Each row below holds a small network's activations on one input, seen along a few directions.
In each table, some parts of the input vary, and every possible input appears once, in random order.
A made-up example of a description, with smaller parts first: one of 4 places along a line, together with either a single point or one of 11 places along a line or (one of 3 separate values, together with one of 8 places around a ring).
Shared parts are said once, and a part with two or three values counts as separate values.

Other details of the inputs vary at random and push rows far along two fixed directions, the same in every table; ignore that.

A family of inputs:
x1: 9	-24	15	1	14	-7	11	-39	11	-11	-1	-5
x2: 6	-13	10	-34	8	29	20	4	20	6	6	-33
x3: 31	-9	24	-7	-7	16	16	-10	-3	9	-6	-11
x4: 10	-7	12	12	-17	7	-6	-3	-2	-12	-3	2
x5: 5	-12	9	21	7	-2	-5	-15	-10	-14	12	-1
x6: 35	-26	7	14	19	-12	-2	-55	1	-20	-8	0
x7: 7	-1	25	-16	-17	34	21	20	5	15	4	-26
x8: 4	0	-8	5	11	-4	-4	-16	5	6	-1	4
x9: -23	40	-18	-9	-3	15	-1	56	-25	13	7	-10
x10: -1	8	8	16	-17	-10	-4	8	-3	5	-1	18
x11: 4	-4	10	8	9	-9	11	-17	-2	3	12	8
x12: 8	4	-5	12	10	-6	-8	-10	-13	-11	-3	3
x13: -12	14	-15	-29	5	17	3	26	8	22	2	-10
x14: -11	2	11	-8	4	2	11	-2	1	0	7	-9
x15: 10	-7	-1	28	13	-13	-10	-29	-13	-2	5	20
x16: -16	25	-19	26	-18	-10	-26	24	-15	3	-14	35
x17: 7	-14	20	8	-14	-4	6	-19	0	-9	-8	9
x18: 10	-8	13	-25	9	12	30	-18	22	14	11	-20
x19: 13	-12	20	-6	10	16	12	-18	7	-4	11	-20
x20: 12	-33	13	4	17	-20	-1	-40	11	-22	-7	8
x21: 5	-21	13	25	8	-19	1	-38	-10	-17	8	11
x22: 4	4	2	-5	10	10	5	-14	-1	15	5	-3
x23: 8	16	6	-23	-17	31	19	26	-4	17	-7	-18
x24: -16	21	4	-25	1	15	23	25	8	23	14	-15
x25: -5	3	-31	20	7	-23	-32	6	-15	-24	-13	22
x26: 27	-28	0	-14	13	-4	1	-44	19	5	-2	-4
x27: -23	10	-28	-14	-5	-12	-9	29	8	5	1	6
x28: -4	1	28	-17	-16	19	23	18	3	19	-1	-16
x29: -13	9	-45	23	-2	-32	-42	17	-15	-26	-17	23
x30: -11	-7	-27	24	-1	-30	-41	4	-3	-33	-8	16
x31: 4	7	12	-8	-18	9	17	5	8	12	0	4
x32: -38	18	-21	-31	-9	3	-6	50	4	8	-1	-11
x33: -30	24	-21	3	-3	1	-15	44	-4	-6	3	-9
x34: -13	17	-21	45	-18	-22	-33	17	-21	-1	-12	38
x35: -3	1	-2	-25	7	3	16	8	18	11	5	-7
Each input here is: one of 5 places around a ring, together with either one of 2 separate values or one of 5 places along a line.
The inputs of x4 and x16 match in every part but the place on the ring of 5. If x19 is changed in the same way as x4 into x16, which row does it become? -> x22
Change only the place on the line of 5 in x27. List by row number the other rows that result. -> x11, x18, x24, x35
Change only the place on the ring of 5 in x30. List by row number the other rows that result. -> x26, x27, x29, x32
Change only the choice among 2 separate values in x10. List by row number the other rows that result. -> x31

A family of inputs:
x36: 13	-26	5	10	3	-3	-11	-28	-1	-17	-10	-2
x37: 4	-11	2	11	-1	-16	-6	-20	12	-18	-2	8
x38: -9	17	-33	17	-3	-19	-24	14	-12	-9	-13	19
x39: -13	22	-36	12	-6	-19	-25	24	-16	-10	-11	23
x40: -16	3	-23	24	-8	-10	-37	21	-10	-13	-3	13
x41: -8	13	3	-15	12	21	16	19	4	12	15	-22
x42: -23	20	-20	26	7	-17	-22	14	-16	-18	4	12
x43: 13	7	32	9	-7	19	25	-2	-12	11	10	-10
x44: 25	-13	-3	1	9	-18	-3	-29	-2	-9	-14	8
x45: 11	-15	6	12	17	-12	4	-32	-7	-19	6	2
x46: 15	-28	9	4	5	-9	-9	-26	-5	-19	-13	0
x47: 19	-6	39	-2	-21	14	29	-10	9	8	1	-5
x48: -1	13	-27	19	0	-20	-26	0	-7	-12	-11	22
x49: -4	6	12	-45	-3	44	17	28	12	21	2	-38
x50: -39	28	-23	-4	-17	-5	-7	52	0	-1	-3	-1
x51: -5	2	15	-45	6	29	34	6	15	35	9	-28
x52: -28	15	-22	6	-13	-18	-13	32	-5	-16	-3	14
x53: 4	-8	4	12	16	-19	-1	-21	-12	-18	1	1
x54: 15	-27	6	6	3	-4	-10	-27	-3	-20	-8	2
x55: 8	5	39	-21	-13	33	37	3	3	42	8	-12
x56: -13	32	-26	-17	-4	16	-3	47	2	18	-1	-5
x57: 28	-12	-8	10	7	-10	-10	-30	7	-3	0	9
x58: 31	4	16	15	-14	3	6	-18	-9	7	-9	13
x59: -21	9	-21	24	-8	-22	-22	21	3	-17	-3	20
x60: 4	-11	11	-14	12	11	14	-15	15	19	8	-5
x61: 5	-20	6	4	13	-20	1	-32	-2	-2	-4	13
x62: 9	-13	5	16	16	-11	2	-33	-4	-17	5	-3
x63: 7	-8	13	-31	1	37	14	12	15	15	4	-31
x64: 0	-7	8	-18	-3	-6	14	1	9	-4	-4	-9
x65: 6	-7	11	-24	-5	14	18	2	26	11	13	-20
x66: -30	29	-24	11	1	-2	-16	42	-12	2	14	0
x67: 3	-6	12	-20	11	11	14	-17	13	17	6	-7
x68: 27	-21	30	25	-17	8	-1	-25	-12	-7	-8	7
x69: -40	34	-21	-21	-6	14	-2	60	1	35	13	-6
x70: 6	-20	3	5	11	-15	0	-34	0	-4	1	16
Describe the family of inputs behind these rows. -> one of 5 separate values, together with either a single point or one of 6 places along a line
The inputs of x52 and x70 match in every part but the choice among 5 separate values. If x64 is changed in the same way as x52 into x70, which row does it become? -> x61
Change only the choice among 5 separate values in x43. List by row number the other rows that result. -> x47, x55, x58, x68
Which other rows agree with x40 in the choice among 5 separate values? List them by row number. -> x36, x46, x49, x54, x63, x68

A family of inputs:
x71: 22	-5	32	-47	-9	44	38	3	24	32	2	-32
x72: -15	9	0	-3	-13	7	-3	25	-6	5	-2	-1
x73: 26	-19	17	17	1	-7	1	-38	-2	-20	-6	4
x74: -18	12	-13	17	4	-5	-13	13	-8	1	3	14
x75: -13	8	-22	-2	7	-16	-10	21	0	-7	-2	3
x76: -10	16	-13	11	-6	-14	-7	13	-13	-4	4	16
x77: -17	4	-26	-6	0	-6	-20	14	1	-3	-7	5
x78: 19	-29	-7	4	12	-11	-16	-41	9	-14	-5	5
x79: -20	7	-20	2	3	-5	-17	17	2	-12	3	-1
x80: -4	13	-4	-1	-16	10	-7	27	1	10	-5	3
x81: -11	14	0	-3	-13	15	0	29	-1	4	2	-8
x82: -15	14	-12	10	-8	-15	-6	13	-10	-3	3	18
x83: -11	8	-6	14	-7	-10	-11	19	-21	-5	-6	10
x84: -17	10	-21	2	6	-6	-16	17	-2	-13	3	-2
x85: 21	-5	17	-13	-4	17	21	-9	6	6	-3	-16
x86: -22	12	-11	15	-4	-14	-9	11	-7	1	4	12
x87: 10	-15	12	-38	13	15	25	-5	25	14	7	-27
x88: -11	15	-7	5	-13	0	-2	22	-5	0	-9	5
x89: 22	-27	15	19	1	-16	-4	-43	-4	-17	-9	13
x90: 19	-22	16	8	3	-9	8	-40	6	-5	8	10
x91: 15	1	28	-49	14	48	45	1	16	36	16	-40
x92: -20	18	-9	14	1	-13	-8	10	-8	1	-3	14
x93: 26	-26	12	25	2	-19	-9	-44	-9	-22	-8	15
x94: -13	14	-6	-2	-9	3	1	22	-3	10	12	4
x95: -22	9	-20	-3	4	-10	-12	15	0	-14	-2	1
x96: 9	-5	18	-6	9	12	15	-17	10	14	9	-11
x97: 20	-20	6	29	11	-28	-5	-52	-5	-17	1	18
x98: -17	7	-21	-3	6	-18	-9	20	3	-6	-4	5
x99: 20	-17	11	12	18	-7	5	-43	-1	-8	0	9
x100: 22	-26	-8	3	15	-11	-14	-40	5	-14	-5	3
x101: -11	9	-2	0	-12	8	-6	26	-6	6	0	-2
x102: 14	-23	13	17	15	-9	1	-44	4	-8	1	13
x103: -21	18	-2	1	0	3	1	19	0	12	4	1
x104: 18	-22	13	17	8	-12	2	-44	5	-5	8	6
x105: -11	9	-18	-10	7	-4	-4	27	4	2	3	-7
x106: 10	0	29	-52	12	43	48	-3	18	35	10	-35
x107: 21	-14	16	13	14	-5	5	-39	3	-2	5	1
x108: -16	7	-3	8	-8	-7	-7	20	-16	-1	-7	9
x109: 20	-14	15	15	15	-12	4	-44	1	-7	0	6
x110: 21	-24	20	17	-2	-6	-1	-39	5	-18	-5	6
x111: -18	6	0	5	-10	0	-6	25	-11	4	-3	5
x112: -8	12	-5	4	-14	9	-2	26	-1	5	-2	-2
x113: -18	11	-21	-1	6	-8	-13	16	-3	-15	0	-1
x114: 16	-12	35	-42	-1	41	38	3	12	31	10	-38
x115: -12	12	-6	8	-15	3	-5	23	-2	1	-6	4
x116: -7	16	-7	1	-15	0	-7	23	-3	4	-12	10
x117: -10	9	-3	6	-7	1	-6	26	-16	3	-1	1
x118: -24	7	-18	0	2	-8	-14	16	2	-13	1	1
x119: -14	19	-6	-5	-2	6	6	23	-5	15	11	-7
x120: -8	14	-7	14	-11	1	-11	21	-10	-8	-3	3
x121: -20	18	-7	-4	-3	-3	5	18	-4	11	4	1
x122: 19	-32	-3	20	17	-28	-14	-41	11	-22	-1	12
x123: -5	15	-9	9	-12	4	-5	25	-7	0	-4	1
x124: 27	0	27	-42	-6	37	35	1	15	26	-1	-30
x125: -14	14	-5	10	-12	-3	-7	18	-8	-9	-8	7
x126: 21	-27	-12	11	15	-22	-20	-47	1	-23	-11	12
x127: 0	16	-6	-1	-14	9	-5	27	-4	8	-5	1
x128: 27	-24	17	11	2	-2	0	-34	-3	-9	-2	1
x129: -16	6	-28	-9	2	-8	-18	13	-1	-4	-10	5
x130: 21	0	29	-50	2	41	47	1	17	33	21	-37
Describe the family of inputs behind these rows. -> one of 5 places around a ring, together with either one of 3 separate values or one of 4 places along a line or one of 5 places along a line
The inputs of x124 and x116 match in every part but the place on the ring of 5. If x113 is changed in the same way as x124 into x116, which row does it become? -> x95
Change only the place on the line of 4 in x130. List by row number the other rows that result. -> x91, x107, x119
Which other rows agree with x111 in the place on the ring of 5? List them by row number. -> x71, x72, x77, x86, x87, x90, x102, x103, x110, x115, x118

A family of inputs:
x131: -2	-9	-21	17	14	-20	-14	-18	-1	-21	5	7
x132: 24	-21	13	36	5	-22	-5	-48	-3	-19	-2	26
x133: 6	-1	18	-23	-3	32	21	19	8	26	6	-22
x134: -11	5	-5	14	-10	-1	-9	21	-6	7	1	9
x135: 25	-30	4	1	24	-7	4	-52	11	-16	7	-7
x136: -3	9	-11	6	-10	-3	-11	24	-5	-9	-13	0
x137: -22	19	-9	3	-12	8	-6	27	-8	8	-7	2
x138: -4	7	6	-8	-3	20	5	12	-1	10	-7	-10
x139: -6	9	-11	6	-13	-6	-8	22	-3	-7	-11	1
x140: -25	13	-25	-18	7	-7	-10	27	3	4	-3	1
x141: -19	2	-26	-10	6	-12	-9	15	1	-6	-3	5
x142: 4	8	2	-10	-5	18	4	19	1	3	-4	-7
x143: -5	-14	-19	5	15	-25	-18	-18	2	-16	-7	16
x144: 1	1	10	-13	-8	17	10	-4	9	14	-1	-8
x145: 18	-10	20	-52	23	35	38	-16	27	23	18	-46
x146: 6	5	9	5	-3	2	3	-3	-11	1	4	6
x147: -3	14	13	-2	0	9	19	13	-6	16	3	-5
x148: 9	-6	8	39	1	-29	-9	-31	-23	-14	-1	25
x149: -13	11	-5	7	-10	4	-13	14	-18	0	-7	4
x150: -7	14	-11	4	-14	-1	-10	17	0	-2	-3	11
x151: -18	14	-9	4	-17	3	-8	32	-2	14	5	7
x152: -1	13	0	-24	-14	17	8	32	-5	8	-4	-22
x153: -11	-25	13	35	0	-27	-15	-24	-3	-40	2	13
x154: -8	9	3	24	-3	-14	3	1	-13	1	0	15
x155: -16	13	-21	2	13	-9	-17	13	3	-1	7	-3
x156: -2	14	7	-9	-8	10	13	10	5	14	8	1
x157: 10	-9	7	-32	22	20	22	-16	18	10	14	-30
x158: -2	8	10	9	-6	-7	11	-6	-3	10	5	8
x159: 37	-19	35	-37	2	37	39	-25	23	16	4	-31
x160: -15	13	-6	4	-13	7	-9	34	-16	11	4	2
x161: 10	-26	-10	1	17	-22	-9	-35	6	-19	-6	11
x162: 13	-25	-5	5	20	-27	-17	-39	12	-13	-5	11
x163: 42	-29	35	5	13	6	20	-55	9	-4	2	0
x164: -6	11	-12	3	-17	-8	-10	20	2	-5	-8	4
x165: -4	12	-9	5	-11	2	-12	19	-14	-6	-4	6
Describe the family of inputs behind these rows. -> either a single point or (one of 2 separate values, together with one of 5 places along a line) or (one of 4 places along a line, together with one of 6 places along a line)
A walk changes only the place on the line of 5. It starts at x131 and steps to x135. List the rest of the walk in order. -> x157, x145, x155
